Each row has a name. Each piece below is followed by the name of the row it came from, unless a question asks for something else. Each question is about the rows just above it. Places in a row count from 1.

[ 12  16  -4 -21]  fes
[ 2 11 32  4]  Maz
[-21 -33  40   0]  duri
[-21 -33  31   6]  Godod
[-22 -36  35  -4]  vebes
[-15 -19  -3 -52]  teb
[-18 -24   2 -37]  tepul
[10 20 23 -2]  dezad
[  2 -12  32   4]  Bep
Where does [  1 -12  32   4] differ from Bep, and what was there?  1, [2]
which: [-21 -33  40   0]  duri
Where does [10 20 24 -2] differ from dezad, and what was there?  3, [23]
Where do [-19  -3] appear?  teb
Changed duri: [-21 -33  40  -1]. Place and old value:  4, [0]

[-21  38 -24  18  -6   4  24  21 -21  19  13  18] : duri
[ 11  -3  -9 -14  32  25  17 -14  30 -17   9  18] : Bep
[ 1 -1  0 -1 -2 -3 -5 -2  0 -1 -3 -4] : teb
[ 11  -7 -17 -21  43  34  25 -21  38 -25  11  25] : Maz
[ 0 -1 -1 -2  0 -1 -1 -2  0 -2 -1 -1] : vebes
[ 39  11  28   1   1 -10 -37  -5  28   1 -10 -26] : Baf
[  1  15  23  26 -27 -20 -14  25 -22  29  -1 -13] : Fezi
Which row holds [ -7 -17 -21  43  34  25 -21  38 -25  11]?  Maz
which: [-21  38 -25]  Maz

[ 6  0  5  9 -3 -8 -8] -> teb
[-42  21 -36 -14 -31  35  24] -> fes
[-38  20 -34 -26 -45  23  15] -> tepul
[-51 -25 -36  -8  53  -5 -45] -> duri
[-15 -10 -11 -14  18  13   0] -> Fezi
[-26   8   5 -21  31 -26 -52] -> kezo
[-5 -3  4 -4 31 11 20] -> vebes
[-10  -7  -9 -15  10  15  10] -> Bep
[ 1 -4 -4 -3  2 -1 -5] -> Godod
[-9 -3 -4 -5  9 10 13] -> Maz
[ -7  -8  13  12   1 -16 -10] -> dezad
[  2   3  14   9  13 -11   4] -> Baf
which: [-8 -8]  teb
which: [ 2  3 14  9]  Baf
which: [14  9]  Baf
[-3  2] is in which row?  Godod
which: [-4 -4 -3  2 -1 -5]  Godod
One entry of Maz was changed: [-9 -4 -4 -5  9 10 13]. Where, and from what?  2, [-3]
Where do [-3 -4 -5  9 10] appear?  Maz

[-33   7  21  -3] = Bep
[-33   7 -17  -3] = fes
[ 11 -10   6   0] = duri
Changed duri: [ 11 -11   6   0]. Place and old value:  2, [-10]
which: [-33   7  21  -3]  Bep
which: [21 -3]  Bep
One entry of Bep was changed: [-33   7  20  -3]. Where, and from what?  3, [21]

[ 0  3  2 -2  0  1] : vebes
[ 0  3  2 -2  0  2] : fes
[-1 -1  0  1  0  0] : Maz
[52 23 29 17 17 31] : Baf
[ -9  -3 -13  10   9 -12] : teb
Where does [ 0  3  2 -2 -1  1] differ from vebes, and what was there?  5, [0]
[ -3 -13  10] is in which row?  teb
[29 17 17] is in which row?  Baf
Where does [-1 -1 -1  1  0  0] differ from Maz, and what was there?  3, [0]
One entry of Maz was changed: [-1 -1  0  0  0  0]. Where, and from what?  4, [1]

[ 27 -45 -14  41] : duri
[ 15 -42  -3  31] : Baf
[-20 -36  -9  23] : teb
Changed teb: [-20 -36  -9  22]. Place and old value:  4, [23]
[-14  41] is in which row?  duri
Changed Baf: [ 16 -42  -3  31]. Place and old value:  1, [15]

[ -5   2 -27 -17  52  21 -20  23 -13   8  -2   9  -1  11  39   2  10   1
  -3  -2  21  -6   1 -17  -6  -4  -1 -12  22 -13  -5   2] = duri
[  5  -9   3  -3  51   8   4  -4 -20   5   2  -4 -13  -5   0   5   6  23
  12  10 -18  -3  -9   6   2 -14 -23 -11   5   1  -1  11] = Maz
[-12   2 -15  -4 -27 -47  -3  -1 -13 -14  -4   0   9  -6  21 -22   6  -1
 -11 -10 -12  11  20   3  -1  -2  18  17   8  19   8  -4] = teb
Changed teb: [-12   2 -15  -4 -27 -47  -3  -1 -13 -14  -4   0   9  -5  21 -22   6  -1
 -11 -10 -12  11  20   3  -1  -2  18  17   8  19   8  -4]. Place and old value:  14, [-6]
Where does [  5  -9   3  -3  51   7   4  -4 -20   5   2  -4 -13  -5   0   5   6  23
  12  10 -18  -3  -9   6   2 -14 -23 -11   5   1  -1  11] differ from Maz, and what was there?  6, [8]
Where does [ -5   2 -27 -17  52  21 -20  23 -13   8  -2   9  -1  11  39   2  10   1
  -3  -2  21  -6   1 -17  -6  -4   0 -12  22 -13  -5   2] differ from duri, and what was there?  27, [-1]
which: [ -3  -9   6   2 -14 -23 -11   5   1  -1]  Maz
which: [ 10 -18  -3  -9   6   2]  Maz

[ 24   7 -30  -8   8  37]  tepul
[-30 -50  27   7  21 -20]  Bep
[ 24   7 -30  -8  -7  37]  vebes
[ -3   5 -28 -19   6   1]  dezad
[  3   9  22   4 -23  36]  Godod
[ -7 -15   7  16 -16  14]  Baf
[  6 -30  -8   8  37  -5]  duri
[-10   9  22   4 -23  36]  Fezi
[  2  -6  -1   5 -28 -19]  fes
[ -8  -5 -14  -9   1   6]  Maz
which: [  7 -30  -8   8  37]  tepul
which: [ -1   5 -28 -19]  fes
Changed dezad: [ -3   5 -27 -19   6   1]. Place and old value:  3, [-28]

